These are the activations of a small neural network, seen along a few directions. Each row is one input.
Each table varies a few parts of the input and shows all the possible inputs, shuffled.
Descriptions start from the smaller parts, as in this example, which fits no table here: values(3) and (point or line(9) or (line(4) and ring(8))).
Shared parts are said once, and a part with two or three values counts as separate values.

Other details of the inputs vary at random and push rows far along three fixed directions, the same in every table; ignore that.

Table:
r1: [-10  -6  15 -26   3   5 -26 -22  -6  -6  14   8 -19   2]
r2: [ 13   0  -8   4 -19  -5   2  -9  19  -4 -16  -2   4  -5]
r3: [-31   3  -7   7   9  29  18  32   4   9 -10 -20  -3   4]
r4: [ 11  11  -2  -2 -14 -24  11  16   6 -11  -8   5  20   6]
r5: [-32   2  17   8  11  32  -2  38  11   5  -6  -9  -3   8]
r6: [-16   8  11  -3 -13  13 -34 -24   2 -11  26   8 -24  -5]
r7: [ 10  14 -12  -7 -23 -18   1  22   2  -7 -13   8  19  13]
r8: [  4  18  -7  -7 -22 -19  -4  21   1  -8   6  -5  15  12]
r9: [ -9  -9   7  24  38  35  16  11  10  20 -10 -10   9  -2]
r10: [-19  20  15 -15 -17  -3 -35   5 -11 -17  28  12  -6  12]
r11: [ 24  -3 -19   8  -6 -13  17   3  -3  -1 -16   0   3  -1]
r12: [ 33 -20 -12   0   9  -5  32 -21   0  14 -18  -7  12  -9]
r13: [-38  -8  19   3  32  36   5   2   4  10  10  -9 -15  -3]
r14: [  5   5  10  -3   1 -15 -19 -16  -9  -6  12   8  -2  -3]
r15: [  7  -1   9   2  18   3 -23 -29 -13   0  24  10 -12  -7]
r16: [ 16  10  -9   3 -19 -23   4  19  -2  -9 -10  -6   3   3]
r17: [ -7  18   9  -6 -21 -17  -9  17  -2 -11   6   3  10  11]
r18: [ -4   9   4 -17   0   1 -31 -12  -8  -2  31  17  -7   5]
r19: [ -5  -6  17 -16  -4   3 -25 -11  -6 -11  11  13 -15   5]
r20: [-13   5  15  -2 -12   5 -28 -29   4  -8  21   9 -20 -10]
r21: [  1   2 -16 -20 -29 -16   9  18  -4  -7 -18  -4  13   6]
r22: [-38  14  11   1  -5   9  -5  44   9 -11  -3  -7  11   9]
r23: [ 14  -4 -14  15   2  10   3 -30  10   7   0   5  -9 -13]
r24: [ 28 -21 -18  10  17  -4  17 -23  -3  13 -17   1   3  -9]
r25: [-20  -6  17  -1  37  40 -22 -17  -1  20  31  15 -11   0]
r26: [ -7   6 -13 -12 -26 -17 -10  17  -7 -16  -6  -2   0   7]
r27: [  1  -3  -3 -10  -7  -3   4 -10 -12  -1   8  -7  -3  -3]
r28: [-14   3  13  -9 -13   2 -28 -25  10 -15  18  14 -16 -10]
r29: [ 37  -5  -8  17  16 -18  28 -17   4  19  -4  -4  19  -6]
r30: [ 26  -8  -7   8  18  -2  -1 -23  -6   8   4  11 -12 -10]
r31: [ -9   2   7 -19  -4  -3 -23 -19 -13  -9  21   1 -22   0]
r32: [ -3   6  -5 -13 -27 -13 -10  20  -3 -15 -11   8   0  11]
r33: [ 15 -18   2  -8  16  -4  14 -36  -7   7   6   4  -2 -15]
r34: [ 14  11  -3   0 -24 -32   4  20   1 -11 -14  -4   7   3]
r35: [  7  10 -20  -2 -39 -15  -2   7  16 -11 -20   2   8   1]
r36: [ 19 -10   3  13   9  -9  13 -17  -5   6  -3   0  -5  -7]
r37: [ 12  -3 -13  -7 -24 -24  10  19   4 -11 -27 -10  15   8]
r38: [ 21   1  -8   7  13   0   4 -16  -5   8   6  11   4  -2]
r39: [-29   2   6   9   7  17  19  24   4   9  -9 -24  -1   3]
r40: [-33   5  15   3  13  33   0  36  14  12   5  -9  12  13]
r41: [-21   7   4 -33 -22  -6 -31   2  -9 -16   8   9 -15   9]
r42: [-34  -9   9  21  28  41   7  11  -3  14   8 -19 -11  -2]
r43: [ 30 -17  -3  13  18 -10  24 -22   2   5 -10   3   0 -11]
r44: [-26  13   6   9  -5  20  15  54  14   2 -17 -13  23  18]
r45: [-16 -14   5  29  30  25  27   6   2  21  -8 -21   1  -6]
r46: [-17   3  -1  11   5  19   7  36   8   7 -15  -5   1   5]
r47: [ -4  -8   7 -13  -1 -12 -14 -17  -6 -12   9   7  -8  -3]
r48: [ 31 -10  -3  10  14 -16  17 -14   5   4 -10   5   2 -11]
r49: [  0 -13  -3  19  20  14  43   0   0  23 -13 -23  10 -10]
r50: [ 29  -3 -18  15  16  -6  12 -13  -3   8  -9   3   8  -8]
r51: [ 19   2  -4  -4  -1 -23  10   0   8  -1   2   5  18   1]
r52: [  2  -7  -5 -17  -2   1  -6 -21 -15   0  13   6  -9  -6]
r53: [  8  12 -14  -6 -20 -19  -4  23   1 -11 -18   3  17   8]
r54: [ 21 -13   3   9  18   1  -1 -33 -12   5  13   6 -17  -9]
Description of these inputs: ring(6) and (point or line(8)).
Question: Changing only the ring(6) part turns r3 into r1. The same change can be made to r50. Which row results?
Answer: r9
Question: Changing only the ring(6) part turns r5 into r46. The same change can be made to r40. Which row results?
Answer: r25
Question: Which other rows does r54 become when the line(8) part takes its other values? List them by row number.
Answer: r8, r10, r15, r16, r27, r31, r42
Question: Which other rows does r52 become when the ring(6) part takes its other values? List them by row number.
Answer: r12, r21, r27, r33, r49
Question: List by row number the other rows that have the ring(6) part in common with r33.
Answer: r4, r13, r22, r28, r43, r47, r48, r51
Question: List by row number the other rows that have the ring(6) part in common with r17.
Answer: r14, r20, r29, r34, r36, r39, r45, r49
